Each row below holds a small network's activations on one record, seen along a few directions.
Records have a field called LATI. Each example row is followed by its value.
Records without LATI are marked none.
Other fields move the rows too, some of them a lot.
(in the rows, 500 means zero)
Strong random noise was added to every row along 5 fixed directions; ignore it. To show where, here is one row again and again, with new noise each time:
[562 600 684 607 504 437 616 460 500 671 659 434 595 459 509 502 524]
[603 366 577 348 485 526 561 527 444 436 378 440 529 557 382 362 477]
[515 500 513 344 614 559 404 597 647 438 303 641 322 477 475 539 470]
[538 496 502 475 622 517 540 512 457 427 476 322 520 474 583 467 570]
[652 542 597 497 655 512 535 485 532 484 479 267 484 504 620 462 502]
[361 738 550 591 550 484 388 466 645 545 571 803 210 386 472 841 487]
[603 470 557 456 561 520 537 448 433 390 459 325 448 537 496 480 490]

[602 614 496 459 668 587 349 540 649 499 321 368 329 470 643 605 448]  napon
[518 630 374 557 640 534 419 586 593 548 503 329 551 385 677 535 589]  vovo
[354 528 489 552 488 431 532 554 556 594 527 680 471 465 439 553 535]  zulik
[336 852 560 753 402 408 408 289 589 594 751 821 269 412 484 887 450]  vovo
[395 534 572 546 458 461 580 521 390 610 653 501 691 481 494 455 589]  napon
[534 540 406 595 669 504 554 654 593 575 451 300 686 368 638 405 636]  gubug
[551 632 463 609 603 599 382 408 506 338 467 195 297 455 625 750 469]  pulo
[599 608 610 583 436 482 430 407 550 579 631 575 349 556 412 598 382]  vovo
[561 582 446 515 543 578 443 467 448 274 476 394 416 473 537 655 551]  voka
[220 463 375 623 354 473 566 553 313 618 733 687 754 379 369 540 664]  fom
[354 483 230 502 635 568 415 675 491 355 360 420 567 407 587 489 643]  gubug
[246 342 401 483 333 447 591 488 336 501 548 595 651 458 369 414 634]  zulik
[498 709 548 740 446 482 469 432 444 551 632 431 412 470 450 719 439]  none
[411 508 589 583 225 383 595 356 373 634 735 634 497 493 310 549 474]  livi
[515 534 517 641 446 451 481 410 461 448 546 492 431 504 451 581 452]  gubug
[567 444 510 480 627 528 509 667 570 502 376 327 600 435 675 369 522]  pulo
[500 718 440 603 709 556 355 640 778 695 476 516 495 314 704 668 523]  fom
[453 632 441 546 632 497 485 523 585 498 520 460 380 484 714 527 512]  livi
[460 739 589 534 599 490 377 529 721 670 482 660 366 419 574 686 433]  napon
[437 605 528 670 463 500 538 534 443 560 620 401 565 422 504 612 516]  pulo
[830 579 621 397 652 616 289 529 754 498 300 483 196 564 522 551 257]  voka
[392 416 517 475 327 489 512 692 554 687 396 899 669 381 254 441 499]  fom
[338 533 414 369 557 523 388 795 698 623 314 812 481 429 503 455 550]  livi
[293 694 389 607 347 552 346 560 500 498 475 902 304 324 226 863 477]  voka
[271 457 516 406 533 439 398 536 612 472 483 875 369 541 516 522 517]  zulik

Here are new rows. What is LATI for each?
[459 459 566 568 562 411 544 365 437 521 642 458 473 624 603 492 552]  zulik
[529 680 561 634 423 492 532 465 536 643 548 552 551 314 340 658 508]  voka
[404 481 501 458 518 453 495 585 521 631 605 602 552 531 570 399 562]  livi
[258 700 347 769 489 517 561 415 339 549 796 512 590 291 596 692 707]  voka
[653 463 512 384 659 594 384 586 684 423 228 366 362 482 612 537 455]  pulo
[192 514 248 520 590 518 322 467 453 173 484 681 293 426 562 717 634]  gubug
[599 599 537 588 478 493 498 355 483 434 521 333 445 455 459 541 452]  vovo
[560 464 502 499 458 554 570 521 456 425 438 385 472 520 431 530 449]  pulo
[517 590 453 472 672 560 459 706 827 763 418 609 613 335 699 448 515]  fom
